A small network was trained on made-up records. Each row is its average activation on records with the value named, seen along a few directions.
Values that are neighbours, or in one group, have similar rows; names and order tell nothing.

Other fields vary at random and push rows far along one fixed direction, the same in every table; ignore that.

Values of J:
j17: [-22  22 -13  -8  -4  -8  -1  19 -44  -9 -26   6  -4 -10]
j18: [-29   0  -1  -3   2  10  -1  -6  -4   4  -6 -24 -12 -22]
j10: [ 36 -49  57  27  20  80  -2   9  16 -31  18 -24  83  42]
j12: [-27   1  -9   3 -12   5 -16 -12 -18  11 -23   6   0 -25]
j14: [  8 -27  33  26  -9  29   3 -11  14  -4   9   1  10   0]
j20: [-44  10 -17   8 -18 -14   1 -47  31  16   8  21 -43 -21]
j7: [ 61  17  34  11  57  66  -9  23 -19 -17   3 -23  57  49]
j16: [ 66 -27  41  -3  30  65  -7  21  20 -13  12 -13  68  51]
j4: [-20  23 -42 -15  -4 -18   3  15 -22   5  11  -8 -27 -31]
j5: [ 19  -3 -21 -21  -1 -38   8   9  15  -5  16   4   3   4]
j3: [ 15  13  25   0  24  15   7 -15  -4  17 -29  32  19  18]
j8: [  0  -1 -28 -19 -21 -16   1  37  -2 -22  10 -25  -3  -4]
j9: [-31  16 -56  -2 -42 -66  23   6 -13  12   4  -6 -52 -29]
j1: [  0  31   3  -9   9 -26  -5  -1 -16   2 -13  26  -6  10]
j6: [-11 -18   1  14 -24   0  -7   3  -2   0   4 -18  -8 -16]
j13: [-18 -28 -20 -15 -28 -11  10  -3   7  -6  -1 -25 -10 -14]
j19: [-53   1 -14   0 -22 -49   3 -58  12  16 -27  45 -58 -48]
j2: [ 27  11  10   2   6  -9 -16  21  -3  -6  15  -9  11  23]
j11: [ 32 -17  35  18  29  26   4  13   1  11  15   1  27  42]
j15: [ -9  25 -19 -13   8 -39   2 -23  29  19   0  29 -55 -18]
A value of J combines one of 5 hidden first parts with one of 4 second parts; all combinations occur once.
j8 and j17 share the first part; j8 and j16 share the second. Which value has the first part of j16 and the second part of j17?
> j3
j7 and j5 share the first part; j7 and j18 share the second. Which value has the first part of j18 and the second part of j5?
> j13
j15 and j11 share the first part; j15 and j4 share the second. Which value has the first part of j4 and the second part of j11?
> j9

Values of S:
s9: [ 11   5  -5  -7   7   5  -6  32 -15   6  12 -46  20  -4]
s6: [-14 -23 -18   3 -22 -59  12 -21  31   0  -2  -5 -59 -33]
s10: [ 14  12 -14  21  -6  13   5  18 -37   0  11  -6  13  10]
s8: [-28  27 -50 -28 -18 -90  15 -31  26  20 -27  45 -73 -26]
s4: [  3  -5  29  24 -10   9 -10 -14  31   0   8   5 -15  19]
s1: [-49 -29 -28  -4 -32 -12  21 -29  15  17  -5   1 -22 -31]
s7: [ 25  -3  49  10  26  70 -18   4 -25  -8 -25  15  53  22]
s11: [ 19 -26  18  -9 -11   4  -9   5  18  -8  16  -2  34  16]
s5: [ 29   3  40  23  44  17 -13   4 -16  11  -2  15  29  22]
s3: [12 14 10 -3 40 54  0 -8  4 -5 20 -8 23 -1]
s12: [ 18   3  -7 -20   4  23  14  41 -14 -15   2 -10  21  33]
s2: [-41  21 -22 -10 -22 -34 -11  -1 -18 -18  -8  -4 -24 -26]
A value of S combines one of 3 hidden first parts with one of 4 second parts; all combinations occur once.
s2 and s12 share the first part; s2 and s1 share the second. Which value has the first part of s1 and the second part of s12?
> s11
s9 and s10 share the first part; s9 and s6 share the second. Which value has the first part of s6 and the second part of s10?
> s4

Values of W:
w1: [ 12 -13   6   4  -4  40  -1  15  -1 -24   2 -19  34  19]
w10: [-23 -21 -23  -6 -35 -44  11 -24  13   8 -11   5 -42 -39]
w11: [-14  14   3   6   4 -19  -2 -20   1   3 -15  21 -29  -7]
w2: [  7  -2  11   0  26  21  -1  -3  23  -7  19 -15   4  -1]
w4: [ -4 -10  10 -17   3   7  -2   2   1 -10 -11   9  20   9]
w3: [ -2  -7  -9  -6 -12 -28  11  -9  19  20  -3  19 -32  -8]
w7: [  1   5  26   9   4  30 -18  14  -3  -6   2 -12  14  12]
w6: [  7   7 -15   2 -10 -21  12  11   4   3  13 -17 -12  17]
w8: [  0  18 -19 -16   7  -9   5   6 -11  11 -13   7  -8  -8]
w5: [ 22 -18  44  33  25  77 -12   2 -21   1   7 -13  71  26]
w9: [-13  23 -31 -12 -14 -72   1 -19  18   5   8  33 -49 -17]
w12: [  7   4  -3   3   6  19  -3  25 -43  -5   0 -18  29  -2]
A value of W combines one of 3 hidden first parts with one of 4 second parts; all combinations occur once.
w11 and w4 share the first part; w11 and w5 share the second. Which value has the first part of w5 and the second part of w4?
> w10
w12 and w6 share the first part; w12 and w2 share the second. Which value has the first part of w2 and the second part of w6?
> w3
